Each row below holds a small network's activations on one input, seen along a few directions.
In each table, some parts of the input vary, and every possible input appears once, in random order.
A made-up example of a description, with smaller parts first: one of 2 separate values, together with either a single point or one of 11 places along a line or (one of 6 places along a line, together with one of 8 places around a ring).
Shared parts are said once, and a part with two or three values counts as separate values.
In the rows, 128 means zero.

Other details of the inputs vary at random and push rows far along two fixed directions, the same in every table; ignore that.

A family of inputs:
x1: [116  59 137 168 134  65 125 109  93 191 139]
x2: [201 150 126 124  96 156 124  40 111 119 112]
x3: [200 156 126 116 106 145 134  36 110 113 116]
x4: [ 83 121 126 120 129 114 141 237 155 103 149]
x5: [180  81 121 154 107  74 137 151 108 185 136]
x6: [ 47  99 115 163 177 129 108 203 186 129 125]
x7: [ 96 179 115 110 111 200 129 125 151  31 110]
x8: [179  83 116 160 116  64 146 148 108 177 133]
x9: [107 181 119  85 110 212 127 126 161  47 131]
x10: [105 183 118  78 120 202 134 122 162  42 129]
x11: [ 39 158 130 119 139 211 125  91 134  55 116]
x12: [130 114 148 151 168  64 112 123  93 221 143]
x13: [ 82 105  99 141 128 122 142 236 152  97 139]
x14: [178  95 133 118 119  59 148 143 115 191 147]
x15: [193 160 134 131 104 149 139  43  91 113  93]
x16: [192 171 151  90 107 144 141  39  98 128 107]
x17: [ 43 103 129 159 174 124 103 205 179 127 122]
x18: [135  99 131 153 156  72  98 119 110 224 154]
x19: [ 79 117 120 133 132 124 147 243 136 102 130]
x20: [ 85 129 134 117 135 121 152 243 146 110 144]
x21: [196 161 140 112 103 140 129  37 103 112 112]
x22: [ 86 132 139 104 137 120 154 242 145 112 151]
x23: [ 77 109 113 137 125 117 136 238 145  96 135]
x24: [102 196 139  70 124 203 140 129 146  47 120]
x25: [ 34 133 129 130 175 114 102 204 153 140 160]
x26: [185  89 137 118 114  70 137 149 112 194 151]
x27: [143  69 132 183 156  81  98 120 136 212 116]
x28: [155 147 145 160 153 156 100  15 119 141  73]
x29: [190 163 143  94 101 137 130  33 108 121 112]
x30: [196 156 134  92  96 152 127  35 115 131 119]
x31: [178  75 115 160 107  75 132 152 102 180 129]
x32: [133 101 127 159 165  63 107 115 109 216 151]
x33: [ 42 145 108 127 136 210 120  84 151  50 124]
x34: [179  96 146 119 119  55 140 148 104 184 144]
x35: [199 153 121 129 104 146 133  36 111 111 109]
x36: [ 43 142 113 122 127 219 111  88 151  58 127]
Description of these inputs: one of 4 places along a line, together with either one of 3 separate values or one of 6 places along a line.
Changing only the place on the line of 4 turns x2 into x4. The same change can be made to x31. Which row results?
> x23
Start at x13 and move only the place on the line of 6, one step at a time. The first step leads to x8. Which rows follow, in order?
> x35, x3, x10, x14
List by row number the other rows that have the place on the line of 4 in common with x11.
> x12, x15, x16, x19, x20, x22, x24, x28
Change only the place on the line of 4 in x11. List by row number the other rows that result.
> x1, x33, x36

A family of inputs:
x37: [126 134 128 124 127 135 130 135 131 118 125]
x38: [136 123 131 135 126 124 126 115 121 136 124]
x39: [126 134 125 126 127 134 129 135 133 117 126]
x40: [130 129 130 129 132 125 124 120 128 136 126]
x41: [117 128 127 129 130 136 128 130 131 119 124]
x42: [118 135 130 125 133 135 125 130 133 124 125]
x43: [129 126 126 133 129 126 128 120 124 133 128]
x44: [106  85 130 135 137  74 140 224 134 168 156]
x45: [119 132 128 127 134 136 126 129 134 122 129]
x46: [119 132 129 127 134 137 126 130 132 123 127]
x47: [139 128 126 130 125 126 128 125 127 130 125]
x48: [139 129 129 128 126 124 130 125 126 129 126]
x49: [125 135 129 123 126 135 131 134 131 119 128]
x50: [130 122 127 132 128 126 127 120 126 131 125]
x51: [126 133 125 124 126 135 128 134 134 118 128]
x52: [118 132 125 126 130 135 123 129 131 121 130]
x53: [166 118 132 139 123 105 130 107 110 155 121]
x54: [132 126 129 130 132 128 125 120 127 135 128]
x55: [138 129 130 128 125 123 131 123 125 130 128]
x56: [117 131 127 128 132 130 125 133 130 123 131]
x57: [122 134 129 120 125 135 132 133 127 119 129]
x58: [131 124 130 134 127 125 126 120 125 132 127]
x59: [118 126 125 128 129 136 127 129 133 119 126]
x60: [118 134 128 124 132 135 124 129 136 124 127]
x61: [130 124 129 133 126 127 125 120 126 132 127]
x62: [117 130 123 129 129 136 127 129 132 122 129]
x63: [118 135 129 125 134 133 125 129 135 123 127]
x64: [130 127 128 131 130 125 124 121 123 133 129]
x65: [127 133 124 125 126 136 128 135 134 118 126]
x66: [139 128 128 128 125 126 129 125 126 130 126]
x67: [122 132 127 119 124 135 131 132 130 119 131]
x68: [163 117 134 133 121 105 132 105 108 155 126]
x69: [136 128 130 124 124 123 132 122 122 131 130]
x70: [125 133 126 122 125 135 130 133 133 119 130]
x71: [124 133 128 121 126 134 131 133 131 117 131]
x72: [124 132 127 120 124 135 130 133 132 119 131]
x73: [117 134 128 127 132 135 124 130 128 121 128]
x74: [135 128 129 123 123 125 131 123 122 131 130]
x75: [138 129 129 127 125 125 130 124 126 130 128]
x76: [118 129 126 129 127 137 125 129 133 121 128]
x77: [155 115 131 142 126 106 129 102 108 158 124]
x78: [131 122 128 133 129 124 128 119 125 130 125]
x79: [119 131 127 126 132 137 125 129 135 123 129]
x80: [117 132 125 129 131 135 128 129 131 120 129]
Changing only one part turns x58 into x38. The same change can be made to x39. Which row results?
> x53
Changing only one part turns x54 into x45. The same change can be made to x50. Which row results?
> x78
Describe the family of inputs behind these rows.
> one of 4 places along a line, together with either one of 5 places along a line or one of 6 places along a line
List by row number the other rows that have the place on the line of 4 in common with x70.
> x51, x52, x59, x60, x62, x65, x67, x72, x76, x79
Start at x72 and move only the place on the line of 4, one step at a time. The first step leads to x44. Which rows follow, in order?
> x71, x68

A family of inputs:
x81: [ 95 101 135 142 158  80 124 202 132 178 151]
x82: [158 160 116 137 116 176 109  38 126  93  96]
x83: [108  87 129 147 135  93 133 169 129 162 140]
x84: [ 74 135 116 130 144 162 123 181 165  88 130]
x85: [ 89 148 122 103 130 160 134 194 158  89 134]
x86: [182 119 129 125 120  94 129 100 117 169 136]
x87: [127 166 128 112 123 162 135 128 137  78 113]
x88: [178 113 137 134 110  94 142 106  95 157 125]
x89: [115  88 131 125 126  80 141 211 131 161 161]
x90: [174 111 128 124 113  94 135  97 107 165 142]
x91: [ 53 145 127 116 148 156 123 172 146  98 143]
x92: [ 98 160 130 120 142 167 115 108 145 100 119]
x93: [ 77 143 128 120 139 157 124 135 141 101 132]
x94: [172 172 132 106 109 174 118  43 126  96 110]
x95: [153 101 135 143 130  95 124  89 103 168 124]
x96: [149 164 131 123 130 173 109  30 125 101  98]
x97: [130  98 129 125 122  92 145 185 120 156 145]
x98: [ 67 137 122 125 143 160 122 178 168  94 129]
x99: [185 121 138 135 117  94 136 110 104 161 119]
x100: [162  98 121 157 117  99 124  96 104 160 122]
x101: [167 107 136 137 116  81 147 134  98 157 129]
x102: [103 140 118 130 127 172 124 110 139  85 121]
Changing only one part turns x91 into x81. The same change can be made to x102. Which row results?
> x84
Describe the family of inputs behind these rows.
> one of 2 separate values, together with either one of 5 places along a line or one of 6 places along a line
Change only the place on the line of 5 in x85. List by row number the other rows that result.
> x86, x87, x94, x99
